Each row below holds a small network's activations on one input, seen along a few directions.
In each table, some parts of the input vary, and every possible input appears once, in random order.
Descriptions start from the smaller parts, as in this example, which fits no table here: one of 5 places around a ring, together with either a single point or (one of 2 separate values, together with one of 4 places along a line) or one of 9 places around a ring.
Shared parts are said once, and a part with two or three values counts as separate values.
(in the rows, 128 means zero)

A family of inputs:
row 1: [135 146 119 112 152 129 101 114 124 150 106 133 134]
row 2: [112 101 145 146 126 118 148 117 122 101 140 134 148]
row 3: [127 110 139 145 120 115 142 144 128 106 164 111 114]
row 4: [129 159 109 117 160 118  93 128 134 146 118 124 101]
row 5: [132 154 123 123 157 124  95 124 136 153 111 125 112]
row 6: [124 115 125 138 124 109 141 149 126  99 171 111 103]
row 7: [128 150 122 114 151 130  97 112 132 148 102 130 117]
row 8: [126 146 124 120 154 128 101 104 125 151 108 142 139]
row 9: [129 102 135 133 116 121 148 135 116 102 159 120 136]
row 10: [161 128 119 112   7 205 205 183 151 154  81 141 155]
row 11: [121 103 140 142 118 120 148 125 117 104 161 129 141]
row 12: [117 144 128 125 163 126 101  96 130 148  87 147 146]
row 13: [123 107 138 136 115 122 144 133 124 101 155 117 119]
Describe the family of inputs behind these rows.
> either a single point or (one of 2 separate values, together with one of 6 places along a line)
Which other rows does row 12 become when the choice among 2 separate values takes its other values? List them by row number.
> row 2

A family of inputs:
row 14: [135 182 108 108 223 102  37  88 118 182 110 135 120]
row 15: [136 115 129 103  81 168 155 119 122 132  92 143 162]
row 16: [132 184 114 120 225 102  39  93 126 186 109 135 118]
row 17: [140 123 124 136  80 137 161 176 139 117 164 107  96]
row 18: [144 131 110 110  71 160 163 169 142 128 108 122 115]
row 19: [ 96 144 117 106 230  77  50  64 111 112 118 125  97]
row 20: [134 118 135 116  82 166 156 123 130 136  90 144 160]
row 21: [ 93 145 123 119 231  77  51  69 119 116 117 125  96]
row 22: [137 125 129 148  81 135 162 180 147 121 162 106  94]
row 23: [117  99 146 150 104 134 167 120 123 114 132 149 174]
row 24: [131  97 152 165 105 118 162 153 129 107 173 114 134]
row 25: [143 121 118 123  79 139 159 172 131 112 165 107  98]
row 26: [ 90 148 129 131 232  77  52  74 127 120 116 126  94]
row 27: [133  95 146 152 104 120 161 149 121 103 175 114 136]
row 28: [146 130 104  98  69 162 161 165 134 124 110 122 116]
row 29: [130 123 148 140  84 161 160 131 147 143  87 145 157]
row 30: [139 136 122 135  73 155 166 177 158 137 105 122 111]
row 31: [139 180 101  96 222 102  35  83 111 178 111 135 122]
row 32: [141 134 116 123  72 157 165 173 150 133 107 122 113]
row 33: [146 119 112 111  78 142 158 168 123 107 167 108 100]
row 34: [ 87 150 136 143 233  77  53  79 134 123 115 126  92]
row 35: [139  92 135 126 102 124 158 141 105  93 179 114 140]
row 36: [132 120 141 128  83 163 158 127 139 140  89 144 159]
row 37: [136  93 141 139 103 122 159 145 113  98 177 114 138]
row 38: [129 186 121 132 227 101  41  98 133 190 108 136 116]
row 39: [115 102 152 163 105 131 168 124 130 117 130 150 172]
row 40: [120  97 140 138 103 136 166 115 115 110 134 148 176]
row 41: [122  95 134 125 102 138 164 111 106 106 135 148 178]
The inputs of row 15 and row 20 match in every part but one. If row 33 is changed in the same way as row 15 into row 20, which row does it become?
> row 25
Describe the family of inputs behind these rows.
> one of 4 places along a line, together with either one of 2 separate values or one of 5 places around a ring
Which other rows does row 22 become when the place on the ring of 5 takes its other values? List them by row number.
> row 24, row 29, row 30, row 39
Which other rows agree with row 26 in the place on the line of 4? List them by row number.
> row 16, row 17, row 23, row 27, row 32, row 36
Which other rows does row 31 become when the choice among 2 separate values takes its other values? List them by row number.
> row 19

A family of inputs:
row 42: [116 133 141 149 170 102 103 103 129 136 130 134 134]
row 43: [132 136 126 122 161 110  93 121 121 128 144 114 105]
row 44: [131 134 130 115 159 123  96 102 115 137 118 132 137]
row 45: [115 127 125 128 159 107 108 105 121 125 128 127 127]
row 46: [120 138 124 115 164 117 102 104 124 128 106 137 131]
row 47: [121 136 120 127 162 108 103 125 127 127 134 114 104]
row 48: [122 155 117 126 157 125  97 119 135 149 107 138 118]
row 49: [128  79 148 149  20 163 222 169 142  89 139 126 146]
row 50: [114 139 126 138 167 108 101 125 130 124 139 124 104]
row 51: [148  86 132 134  38 154 207 168 118 101 169 126 161]
row 52: [139 152 117 110 152 127  89 115 126 153 113 127 118]
row 53: [131 154 116 110 152 130  98 114 127 153 115 131 119]
row 54: [128 152 111 115 152 125  99 119 133 152 103 128 117]
row 55: [122 142 136 148 172 103  98 124 136 138 137 120 111]
row 56: [134  86 148 141  21 177 220 170 143 101 119 131 154]
row 57: [123 136 129 115 159 127 104 101 117 137 120 135 138]
row 58: [126 127 130 123 159 109  99 101 114 125 138 127 128]
row 59: [142 104 136 136  13 181 214 183 152 117 113 127 134]
row 60: [162 112 120 120  30 172 199 182 128 130 143 127 149]
row 61: [120 134 124 119 160 122 105 106 122 137 108 132 137]
row 62: [124 138 125 122 161 113 102 120 122 128 146 117 105]
row 63: [129 158 127 136 162 120  94 117 141 163 105 134 124]
row 64: [114 137 129 130 165 122 104 106 124 134 113 142 137]
row 65: [128 156 111 111 157 121  96 116 134 143 101 132 111]
row 66: [115 131 124 124 164 103 105 102 123 116 126 132 122]
row 67: [120 140 120 123 166 104 100 122 129 118 132 118  98]
row 68: [154  95 128 132  41 154 202 188 125 104 175 114 136]
row 69: [121 140 140 141 170 116 101 105 131 148 110 139 143]
row 70: [134  88 144 147  23 163 217 189 148  92 145 113 122]
row 71: [118 129 129 124 159 112 107 100 116 125 140 130 129]
row 72: [109 130 130 139 164 107 107 105 123 122 132 137 128]
row 73: [154  93 132 126  38 168 205 169 118 114 148 131 169]
The inputs of row 43 and row 44 match in every part but one. If row 50 is changed in the same way as row 43 into row 44, which row does it become?
> row 64
Describe the family of inputs behind these rows.
> one of 4 places along a line, together with either one of 2 separate values or one of 6 places along a line
Which other rows does row 71 become when the place on the line of 6 takes its other values? List them by row number.
> row 42, row 45, row 58, row 66, row 72
Which other rows agree with row 60 in the place on the line of 4? List them by row number.
> row 48, row 52, row 53, row 54, row 59, row 63, row 65

A family of inputs:
row 74: [105 168 121 123 244  82  33  70 124 152 109 133 104]
row 75: [134 120 134 128  77 164 167 136 137 139  95 146 162]
row 76: [132 123 132 133  68 162 172 155 149 131  99 134 135]
row 77: [149 131 119 106  88 163 148 134 124 149 104 142 158]
row 78: [133 196 106  97 187 142  55  93 144 202  37 152 128]
row 79: [106  95 147 159 131 100 147 133 127  80 170 114 113]
row 80: [108  92 150 154 140 101 142 114 115  88 167 125 140]
row 81: [127 115 126 131 151  99 118 129 110 103 182 110 112]
row 82: [122 103 136 133 151 101 123 111 102  99 176 121 136]
row 83: [146 138 119 121  75 161 156 166 147 144 108 124 118]
row 84: [119 111 135 147 138  99 131 143 125  94 180 104  96]
row 85: [154 143 110 105  88 161 143 152 131 154 110 131 134]
The inputs of row 80 and row 75 match in every part but one. If row 74 is changed in the same way as row 80 into row 75, which row does it become?
> row 78
Describe the family of inputs behind these rows.
> one of 2 separate values, together with either a single point or one of 5 places around a ring

A family of inputs:
row 86: [126 113 133 133 121 123 139 129 121 112 147 124 132]
row 87: [133 140 122 123 125 134 123 136 135 139 119 125 117]
row 88: [133 130 126 126 104 144 143 139 136 134 113 131 130]
row 89: [128 112 136 133 104 138 152 131 125 120 130 134 148]
row 90: [126 114 136 138 101 137 154 138 132 118 130 130 137]
row 91: [135 128 126 121 106 145 141 132 129 136 113 135 141]
row 92: [136 138 122 119 128 135 121 129 128 141 119 129 128]
row 93: [128 130 125 130 134 120 124 135 129 123 140 120 113]
row 94: [129 128 125 126 136 121 122 128 123 125 141 124 123]
row 95: [109 161 123 123 230  89  46  73 121 149 108 135 116]
row 96: [125 114 134 137 119 122 141 137 127 110 147 120 122]
Describe the family of inputs behind these rows.
> either a single point or (one of 2 separate values, together with one of 5 places around a ring)
Which other rows does row 90 become when the choice among 2 separate values takes its other values? List them by row number.
> row 89
